Each row below holds a small network's activations on one input, seen along a few directions.
In each table, some parts of the input vary, and every possible input appears once, in random order.
A made-up example of a description, with smaller parts first: one of 6 places along a line, together with either a single point or one of 9 places along a line or (one of 2 separate values, together with one of 8 places around a ring).
Shared parts are said once, and a part with two or three values counts as separate values.
In the rows, zero is written as 128.

Other details of the inputs shift rows strongly along two fixed directions, in all tables alike. That doesn't count.

A family of inputs:
x1: [ 80  89 100 148 156 147 155 123  85 126 121 103  99 156]
x2: [137  94 113 152  32 164 164 150 160 120  90 160 119 152]
x3: [152  87 121 148  37 165 159 152 153 103  94 159 113 153]
x4: [145 112 126 134  44 172 165 145 166  97 103 181 106 133]
x5: [128 174 138 107 177  86  76 114  84 161 175  87 177 113]
x6: [139 102 128 130  43 165 166 158 162  98  97 176 109 138]
x7: [205 171 169 112  88  86  90 142 208 138 130 165 168  94]
x8: [135 169 161 115 197  72  99 109 109 166 153 103 126  93]
x9: [ 80  81 103 139 161 151 150 128  89 116 109 100  95 158]
x10: [139 162 150 110 214  76  88 113 127 139 160 107 143 103]
x11: [ 84  94  88 152 166 155 142  99 100 110 118 101 106 156]
x12: [117 184 138 104 173  85  79 112  89 169 169  88 175 106]
x13: [147 118 105 123  13 187 143 148 144  89 122 162 157 150]
x14: [158  97 119 152  39 172 157 140 157 102  99 163 109 148]
x15: [ 69 119  92 109 147 174 143 116  64  90 151 109 124 147]
x16: [209 164 166 128  78  83  84 133 204 153 121 153 173 100]
x17: [ 85 103  94 142 171 159 154 107  98 107 129 115  96 145]
x18: [210 149 181 112  87  83  96 171 190 146 125 157 165 107]
x19: [149 110 105 132   8 185 138 141 139  93 113 153 153 156]
x20: [200 165 170 129  77  88 103 143 184 165 129 155 156 100]
x21: [202 172 179 115  81  90 107 147 187 150 135 167 152  89]
x22: [136 151 168  98 213  71  94 141 114 147 152 107 135 104]
x23: [152  95 129 133  46 166 162 162 159  90 103 175 111 144]
x24: [140  97 127 127  47 166 159 165 172 100  87 172 116 144]
x25: [123 157 163 102 205  69  99 136 118 164 145 102 138  99]
x26: [ 86 105 109 131 167 160 161 119  89  99 133 125  83 138]
x27: [151 114 118 135  49 170 156 139 178  96 100 179 116 135]
x28: [ 76  82  97 146 162 149 149 129  91 127 114  97 103 163]
x29: [ 85 100  99 152 159 154 156 111  88 125 127 107  95 151]
x30: [151 103 110 152  37 173 155 130 172 107  89 165 117 144]
x31: [130 160 165 111 196  63  99 121 105 168 148  99 130  96]
x32: [202 162 159 135  80  83  85 134 204 163 125 150 179 105]
x33: [147 159 153 122 207  75  90 105 113 157 154 100 135 104]
x34: [ 87 105 100 134 174 160 154 110  98  98 130 122  91 142]
x35: [127 168 145 115 208  74  91 106 131 157 154 103 147  97]
x36: [ 82  95  84 159 165 153 141 101 104 122 121 100 115 160]
x37: [ 59 127  86 114 136 172 145 112  70 107 142 106 129 143]
x38: [ 64  90  96 143 158 149 154 125  94 134 107  99 101 155]
x39: [136 155 165 108 205  68 102 132 105 154 160 106 134 100]
x40: [205 164 163 133  79  88  95 136 195 165 126 156 166 102]
x41: [141 165 162 113 208  76 102 119 109 153 166 110 130  95]
x42: [ 70 102 107 131 155 150 165 126  91 117 120 117  92 139]
x43: [ 77 112  95 138 165 157 157 105 104 115 124 118  96 138]
x44: [138 161 146 119 212  74  88 109 127 149 159 101 149 105]
x45: [196 184 164 101  51  98  78 142 162 149 143 145 193  99]
x46: [ 68  90 102 136 158 151 154 124  91 123 104 101  94 151]
x47: [ 59 130  93 105 144 172 145 113  68  99 145 110 123 140]
x48: [ 85  97  88 156 165 158 151 102  95 123 123 106 102 156]
Description of these inputs: one of 2 separate values, together with one of 4 places along a line, together with either a single point or one of 5 places along a line.
Q: The inputs of x13 and x37 match in every part but the choice among 2 separate values. If x48 is changed in the same way as x13 into x37, which row does it become?
A: x40
Q: The inputs of x39 and x42 match in every part but the choice among 2 separate values. If x14 is changed in the same way as x39 into x42, which row does it become?
A: x8
Q: Change only the place on the line of 4 in x1. List by row number the other rows that result.
A: x3, x23, x39
Q: Change only the choice among 2 separate values in x12. List by row number the other rows that result.
A: x5
Q: Change only the choice among 2 separate values in x1. List by row number the other rows that result.
A: x2
Q: Which other rows agree with x15 in the choice among 2 separate values and the place on the line of 4? List them by row number.
A: x10, x22, x23, x26, x34
